A small network was shown many inputs. Here are its activations along a few directions, one row for each input.
Each table varies a few parts of the input and shows all the possible inputs, shuffled.
Descriptions start from the smaller parts, as in this example, which fits no table here: one of 6 places along a line, together with either a single point or one of 11 places around a ring or (one of 3 separate values, together with one of 8 places around a ring).
Shared parts are said once, and a part with two or three values counts as separate values.

Other details of the inputs shift rows strongly along two fixed directions, in all tables alike. That doesn't count.

Table:
R1: [-56.2  25.4 -26.7 -28.0 -35.4   3.9   7.3  -1.7  -4.2  13.1 -60.9]
R2: [ 59.5 -30.5  24.3  24.5  29.5  13.2 -12.5   4.5   7.6 -26.8  56.7]
R3: [ 88.3 -10.1  35.1  31.8 -17.7  -1.6 -21.4   6.8  11.3  -6.5  32.0]
R4: [-59.1   9.7 -32.3 -18.8   2.8  -5.9   8.5   6.4 -21.6  14.9 -67.6]
R5: [-16.5  45.6  29.2  26.8 -33.8 -26.2 -21.3 -16.1 -45.6 -41.8  18.0]
R6: [-80.8  22.7 -34.4 -28.9  -9.2   9.1  17.8  12.8  10.9  14.1 -22.3]
R7: [ 64.1 -34.9   9.7  17.3  21.7  12.2  -3.9  -7.7   0.3 -20.0  64.4]
R8: [ 89.9 -19.5  27.6  39.5  18.6  -4.4  -8.5   6.5  -2.9  -7.0  20.6]
R9: [ 48.6 -54.4 -36.3  -8.8   7.6   9.4  22.4  11.2  36.8  41.1 -38.5]
R10: [ 33.9 -37.1  -5.3 -26.0   8.3  16.0  19.2  -0.1  57.3  48.6 -34.4]
R11: [ 36.5 -45.4 -15.4 -10.1 -23.8  17.0  12.1  23.1  63.3  39.5 -40.5]
R12: [-30.3  21.8  14.5   6.1  18.9  -2.7 -17.0  -9.0 -50.7 -45.4  36.5]
R13: [-68.5   5.7 -28.3 -36.8 -11.8 -11.0  11.1 -25.5  -6.4  28.5 -40.3]
R14: [ 29.6 -42.6  -3.4 -23.6   7.1  11.0  21.5   2.6  60.8  45.7 -32.4]
R15: [-11.8  40.8  17.7  29.8   4.1 -23.7  -9.2 -17.9 -62.2 -37.5   1.6]
R16: [-71.8   5.8 -33.4 -41.6  14.2  26.1  17.4   0.3 -15.2   1.7 -35.5]
R17: [70.0 -0.4 23.3 20.8  9.9  8.5 -8.7 16.9 21.5 -4.9 65.6]
R18: [-30.8  51.1  14.9  14.0  -5.2 -13.4  -7.1  -4.0 -30.3 -35.8  49.1]
R19: [ 20.9 -31.5 -28.4 -21.3   6.7  26.1  15.3  33.7  69.8  40.4  -4.8]
R20: [ 37.2 -43.4 -18.8 -12.4 -21.2  16.6   4.2  24.9  62.2  41.3 -41.2]
R21: [-31.1  29.7  40.1  22.6  -3.8 -31.4 -16.9 -29.4 -38.8 -25.2  24.5]
R22: [-17.0  35.8  19.7  32.5   2.6 -28.4  -7.1 -15.8 -59.4 -40.2   3.6]
R23: [-25.9  56.1  13.3  11.7  -4.3  -8.9  -9.2  -6.2 -33.3 -32.8  47.7]
R24: [ 31.5 -39.0  -4.0 -26.1   9.2  16.2  14.4   4.3  53.3  52.7 -33.7]
R25: [ 81.2 -28.1  30.1  49.4  15.2 -11.3  -5.8   5.9   4.0 -12.4  24.5]
R26: [-63.1   7.2 -32.7 -11.8   1.1  -5.7   9.8   3.3 -16.4  12.8 -67.3]
R27: [ 69.9 -11.3   7.9  20.8   2.0   0.8  -7.2   6.5  21.4  -3.2  77.0]
R28: [-70.6   7.8 -34.9 -41.2  13.0  25.7  22.1  -4.0 -12.2  -2.0 -36.1]
R29: [-75.2   2.6 -33.2 -38.6  11.9  21.2  24.1  -1.7  -8.8  -4.5 -34.4]
R30: [-16.5  37.0  12.1  20.4 -39.8 -30.4 -24.7 -23.9 -52.6 -32.7  25.7]
R31: [-26.3  33.4  36.7  13.2   0.6 -31.3 -26.2 -25.0 -44.0 -20.6  22.5]
R32: [ 24.1 -46.4  -5.7 -19.3   8.7   9.1   9.2   6.3  60.3  49.2 -31.6]
R33: [-17.4  42.7  26.4  23.2 -29.9 -27.4 -33.7  -8.8 -49.8 -34.2  17.0]
R34: [ 59.2 -32.9  27.2  26.9  27.1  13.8  -4.6   2.9   8.7 -27.8  57.6]
R35: [-75.6  26.5 -36.6 -37.9  -4.8   7.9   8.7  17.5   4.7  17.8 -23.2]
Description of these inputs: one of 5 separate values, together with either a single point or one of 6 places around a ring.
Changing only the choice among 5 separate values turns R24 into R16. The same change can be made to R10. Which row results? -> R28
List by row number the other rows that have the choice among 5 separate values in common with R19. -> R6, R17, R18, R23, R27, R35
Which other rows does R19 become when the choice among 5 separate values takes its other values? List them by row number. -> R2, R20, R26, R32
List by row number the other rows that have the choice among 5 separate values in common with R33. -> R1, R3, R5, R11, R20, R30

Table:
R36: [ 59.8 -19.0  10.6  13.8 -15.0   2.2  -6.1   9.0  24.8   4.2  12.0]
R37: [ 10.5 -22.6  -6.4 -13.6  11.3   6.7   9.7   3.6  25.2  21.1 -26.2]
R38: [ 13.1 -15.7  -6.0  -7.9  16.1  16.5   8.2   7.4  16.5   6.8  -3.7]
R39: [-47.5  30.7 -15.3  -6.7  -6.5  -2.3  -0.2   0.4 -24.1 -14.1   6.6]
R40: [-49.6  21.8 -11.5 -12.3   4.2   3.7   5.6  -0.2 -11.1  -2.5  -8.3]
R41: [  8.5 -16.3   0.7 -13.1  -2.9   8.6   4.5  -0.8  23.5  12.6   3.1]
R42: [ 57.9 -28.0   0.6   9.7   2.3  10.6   4.6  15.0  28.7  13.1 -12.8]
R43: [  9.4  15.0  29.1  19.5   9.4 -12.3  -9.6  -7.9 -16.0 -20.3  37.3]
R44: [ 18.5  12.5  25.3  16.4   3.3 -12.8 -10.8 -11.7 -14.1 -15.8  44.2]
R45: [-66.3  36.7 -10.9 -11.2 -19.1 -15.7  -4.4 -10.4 -31.4   1.2 -25.1]
R46: [-15.0  14.4   8.9   2.1 -19.0 -11.1 -10.5  -7.7 -13.0  -5.0  -1.7]
R47: [  8.9 -10.7 -12.6 -12.2   4.8  12.3   8.0   7.4  22.8  15.9   5.0]
R48: [ 59.6 -35.1  -3.0  12.8   0.0   8.0   4.2   8.4  22.9  11.3  -9.3]
R49: [  9.9  18.9  16.3  23.3   6.5  -4.8 -10.0   6.4 -17.7 -28.5  41.7]
R50: [ 23.6  21.4  18.1  26.7 -14.2 -17.4 -15.2  -3.9 -21.2 -18.8  26.2]
R51: [-28.7 -10.1 -35.3 -28.3   8.3  21.6  17.8  17.4  15.3  15.6 -36.7]
R52: [ 14.1 -28.9 -13.1  -6.8   0.6   5.3   8.4   4.0  17.0  22.1 -32.0]
R53: [  2.8 -11.2  -8.0 -13.2  -2.5  14.9   4.1   3.6  20.1   8.5   4.8]
R54: [ -7.0  10.1   8.9  12.6   9.1  -4.6  -7.6 -13.4 -32.8 -26.3  24.5]
R55: [-30.8 -12.0 -21.0 -30.0   9.8  13.7  18.6   3.0  15.0  22.1 -39.8]
R56: [ 21.1  20.6  23.7  32.4  -7.4 -15.6 -14.6   0.3 -20.1 -22.1  22.1]
R57: [ 21.5   0.6  25.1  24.1   7.7 -16.8 -12.4 -18.6 -24.2 -22.3  25.9]
R58: [ 56.5 -40.3  -7.7   4.8  14.8  16.8   6.6  16.5  26.0   4.2  13.3]
R59: [-69.2  29.4  -4.6 -16.1 -16.5 -11.4  -4.9 -18.3 -23.4  -5.1 -17.9]
R60: [ -0.5 -18.6 -24.3 -20.0  -5.3  20.8  10.3  16.6  30.2  14.5  -7.9]
R61: [-42.0  -4.8 -23.2 -29.8   1.7   4.7  16.2   5.5  24.0  30.7 -48.5]
R62: [ 25.4   9.5  30.5  28.1   2.3 -15.2 -16.1  -7.0 -24.2 -20.8  20.1]
R63: [ -6.3  22.4  18.3  11.6  -3.3 -19.4 -13.2 -15.7 -20.5 -12.9  23.5]
R64: [ 14.3 -12.6  -0.9  -0.4  -1.0   1.9   2.9  10.8  22.4  21.6 -18.0]
R65: [-72.7  22.0 -12.4 -16.2   0.5  -9.0   6.1 -19.9 -40.5 -11.1 -22.7]
Describe the family of inputs behind these rows. -> one of 5 places along a line, together with one of 6 places along a line
Changing only the place on the line of 5 turns R62 into R46. The same change can be made to R51. Which row results? -> R60
Which other rows does R63 become when the place on the line of 5 takes its other values? List them by row number. -> R37, R57, R59, R61
Start at R36 and move only the place on the line of 5, one step at a time. The first step leads to R50. Which rows follow, in order? -> R56, R42, R48
